Each row below is a small network's average activation on inputs in which a field has the value named, seen along a few directions.
Values that are neighbours, or in one group, have similar rows; names and order tell nothing.
Random noise pushes rows far along 2 fixed directions. That doesn't count. These rows show it; they differ only by the noise:
[-165  220  143  430 -319  109 -286   75  115 -221  -16 -228  -90]
[-549 -185  332  -42   96  271 -220  244 -132  -51 -275  143  335]
[ 623 -145 -509 -521 -155 -148 -136 -179 -324  230   32  499   36]
[  20  164   -5  253 -306   46 -258   13   35 -135    7  -94  -85]


Values of Rapo:
l12: [-201  209   -8  261  -66  105  127  252  336 -285 -212 -392   17]
l3: [ 311  187   33  409 -194  -38   27 -328   -8   31   95 -240 -613]
l7: [ 402  107 -148 -260  151 -229  -46 -328 -340  335  -42  209 -228]
l1: [-593   43  252  178  -56  235 -148  167   -1  -43  -82   63  289]
l5: [ 813  153 -791 -139 -299 -160  231 -397  271  -66  262  -75 -312]
l10: [-101  160 -309    3  138   23  226  159  262  -65   59  -65  128]
l9: [ 150  303   99  298  -38 -474   30  -15  396 -145  208 -360 -314]
l4: [-313 -273  368   83  366  -95  343  103  213  -20    5  157   67]
l2: [ -83 -285  111 -169  217 -240  135   73   12 -150   30  -52  -25]
l8: [-206 -149  425 -138   26  100  -39    7 -248  187 -130 -139 -103]
l11: [ 253  -82 -215 -201  175  182   12   50 -190  211  192  223  274]
l6: [ 325 -109 -206 -255 -134   49  -20 -167 -277  154  166  193  202]
Rapo is arranged as 4 separate groups.
Question: Which other values are in the same group as l5? Give them in the order they are listed.
Answer: l12, l10
Question: Which other values are in the same group as l11? Give them in the order they are listed.
Answer: l1, l6
Question: Which other values are in the same group as l2? Give them in the order they are listed.
Answer: l9, l4

Values of Nur:
t5: [  22 -109  152 -223   41  241  -95   42 -387  264  -51  360  214]
t1: [ 320 -120 -305 -283  -72   82  -89 -125 -166  208   38  480  210]
t10: [-339 -343  206 -559  477 -259  130  255 -180  124 -264  297  292]
t8: [ 221 -139    4   23    5 -116  188 -114   87 -126   51 -119 -293]
t7: [-409 -421  260 -231  104   97 -216   25 -411  217   46  438  367]
t2: [-695  -27  238   30  141  109    3  111  169  -82 -336  -68  192]
t11: [-422  196  421  399  287  -27  176  176  187 -134  -64 -436 -251]
t4: [-300  211  259  488 -139  298 -166  120  132 -191 -108 -543  -26]
t6: [ 253   44 -290  -58 -108 -283  175  193  315 -150  165 -144   21]
t9: [-810 -191  500   47  383  610 -106  293    1 -134 -336   72  627]
t3: [-138  101   47  154  -16  114    7  -92   59  -63  -33 -138 -165]
Nur is arranged as a line.
Question: A walk along Nur starts at t7 and steps to its neighbour t5. Put t2, t4, t9, t3 in the order it reaches them.
Answer: t9, t4, t3, t2
Question: List every value one step from t10, in the order listed.
Answer: t11, t6
